Here are a small network's activations along a few directions, averaged over the inputs that share one value of a field.
Values that are neighbours, or in one group, have similar rows; names and order tell nothing.
In the rows, 128 means zero.

Other fields shift rows strongly along one fixed direction, in all tables alike. That doesn't count.

Field PEFU:
museg: [123 100 155  91 130 116 139 113 121 196 152 103 169 123 151 144 128  80
 149  89 119]
tato: [140 151 100 170 115 111  97 146 127  31 111 149  48 140 103 106 149 207
  88 189 166]
leli: [122 138 120 137 131 147 133 123 118 123 127 128 129 133 121 120 121 127
 131 129 115]
ziro: [138 129 108 156 126 126 115 137 120  98 132 139 118 154 104 105 141 136
 109 149 125]
benu: [114 109 147 124 131 111 132 109 144 159 142 117 153 130 135 150 118 105
 131 107 114]
der: [130 143 140 137 147 120 151 127 153 120 137 135 133 141 127 132 128 144
 137 132 103]
vut: [119 127 160 105 161 103 157  96 184 180 130 120 170 113 145 170 115 106
 151  93  84]
gize: [122 137  99 151 107 139 104 150 111  73 102 147  89 120 104  96 130 156
 103 158 163]
sote: [131 106 128 123 129 131 138 139 113 157 157 124 153 133 137 119 146  96
 141 115 128]
tedil: [129 152 134 142 140 137 147 138 155 129 122 137 135 125 131 134 112 147
 137 126 109]
vul: [124 122 136 103 138 150 143 124 106 174 140 117 167 125 144 125 124  90
 149 105 119]
nalev: [149 133  97 144  98 147  87 163  78  66 118 140  73 134 111  85 145 150
 101 168 183]
zolag: [115 138 155  96 148 129 174 100 167 192 114 114 174  96 154 189  90 116
 169  80  87]
des: [136 111 125 107 108 130 109 129 101 128 123 120 112 125 137 123 141 115
 116 133 149]
pagud: [128 124 118 135 113 124  94 123 122  94 112 130  95 129 116 121 132 145
 108 147 155]
Each value of PEFU is a pair of two hidden parts, and every pair occurs once (5 first parts, 3 second parts).
vut and museg share the first part; vut and zolag share the second. Which value has the first part of zolag and the second part of museg?
Answer: nalev
pagud and tato share the first part; pagud and ziro share the second. Which value has the first part of ziro and the second part of tato?
Answer: der

Field NUMIM:
mel: [148 141  82 152  83 143  67 153  74  21  89 144  26 128  99  86 150 191
  80 193 202]
pud: [100 144 155 115 169 115 190  90 192 200 133 119 196 111 148 187  88 113
 171  82  49]
gimol: [108 113 156 103 124  93 122 100 173 164 114 115 134  93 147 171 109 123
 129 104 127]
kenir: [121  97 139 109 128 131 130 114 107 184 157 109 173 140 137 127 131  67
 139  98 112]
memi: [137 155 123 139 144 165 148 143 133 123 116 142 145 131 124 122 112 135
 145 127 111]
gik: [163 119 111 171 121  97  95 157 111  36 154 147  65 185  97  82 191 169
  85 187 162]
mipa: [119 127 130 107 127 152 143 140 105 168 134 121 156 108 144 122 116  98
 147 105 132]
NUMIM is arranged as a star with 3 arms.
Name the neighbours of kenir, in listed order.
Answer: gik, mipa
Name the neighbours of pud, in listed order.
Answer: memi
